Each row below is a small network's average activation on inputs in which a field has the value named, seen along a few directions.
Related values have similar rows: they may be neighbours, one step apart, or belong to one group.
In the rows, zero is written as 500.
Random noise pushes rows far along 8 fixed directions. That doesn't count. These rows show it; they differ only by the noise:
[564 250 580 449 532 498 650 523 586 436 641 438 443 438 539 519 651 486]
[488 485 463 550 421 646 511 522 620 361 577 521 532 471 479 406 356 464]
[572 564 390 521 455 535 388 537 348 598 520 695 422 352 601 513 601 409]
[512 699 282 673 278 369 541 469 434 444 331 471 576 238 386 258 351 423]
[517 578 471 586 553 487 572 439 586 546 546 399 548 423 528 491 547 472]
[428 517 504 482 459 538 550 499 495 459 534 525 527 482 445 446 454 538]
[558 339 513 532 462 382 577 487 350 474 519 571 422 387 489 498 681 536]
[522 469 513 460 429 360 669 353 480 464 411 425 475 309 425 426 571 587]
[394 706 411 391 356 318 522 548 352 593 298 481 543 315 355 366 401 511]
[406 555 571 278 475 568 389 601 542 516 446 539 483 506 436 525 328 552]


V, 10 values:
v8: [401 605 445 420 320 656 503 372 631 325 444 530 566 583 441 297 170 527]
v10: [474 559 611 444 793 502 317 609 608 699 509 430 455 596 638 727 571 468]
v7: [434 453 516 352 477 544 527 392 436 491 540 592 484 562 548 472 558 420]
v4: [600 440 417 683 529 535 359 638 425 471 585 592 512 556 608 570 545 306]
v2: [702 400 307 551 404 416 448 762 524 529 458 392 522 392 533 432 524 223]
v9: [561 357 615 612 563 390 607 516 501 461 521 340 575 720 424 595 546 647]
v5: [434 611 471 380 705 465 483 635 408 883 542 439 503 473 668 643 699 369]
v6: [580 660 354 667 374 243 308 674 318 571 293 480 581 434 442 426 389 375]
v1: [418 636 584 453 480 313 477 363 477 475 252 473 439 673 331 450 434 726]
v3: [572 712 364 538 343 439 283 499 395 503 148 580 423 290 424 486 256 521]
The values of V form a tree with 3 forks.
Name the neighbours of v6, in listed order.
> v8, v4, v2
Name the neighbours of v3, in listed order.
> v5

Z, 10 values:
z1: [350 763 699 137 748 522 773 226 797 762 528 212 550 415 627 501 610 524]
z2: [517 614 554 408 427 564 684 237 704 366 395 297 610 449 345 471 333 709]
z5: [503 594 434 577 357 501 580 278 418 422 315 520 457 231 374 395 423 554]
z9: [533 764 340 747 616 428 203 704 509 654 413 478 538 431 553 587 439 417]
z10: [482 407 324 568 139 461 256 730 271 268 306 758 416 533 324 234 172 483]
z6: [439 572 364 376 444 421 652 619 701 544 581 256 572 418 518 310 500 216]
z3: [547 327 530 687 443 413 686 507 569 268 432 372 544 503 346 423 435 660]
z8: [428 609 446 674 541 676 435 480 553 474 590 580 578 516 636 514 393 362]
z7: [613 660 401 517 377 398 427 554 458 547 456 513 566 414 445 507 413 358]
z4: [716 383 333 504 376 532 507 481 651 495 467 403 484 366 645 341 494 308]
The values of Z form a ring.
A walk along Z starts at z10 and steps to its neighbour z6. Put z1, z2, z8, z4 in the order it reaches them.
> z1, z8, z2, z4
What is the length, in steps, of the shortest route from z5 to z7?
> 4
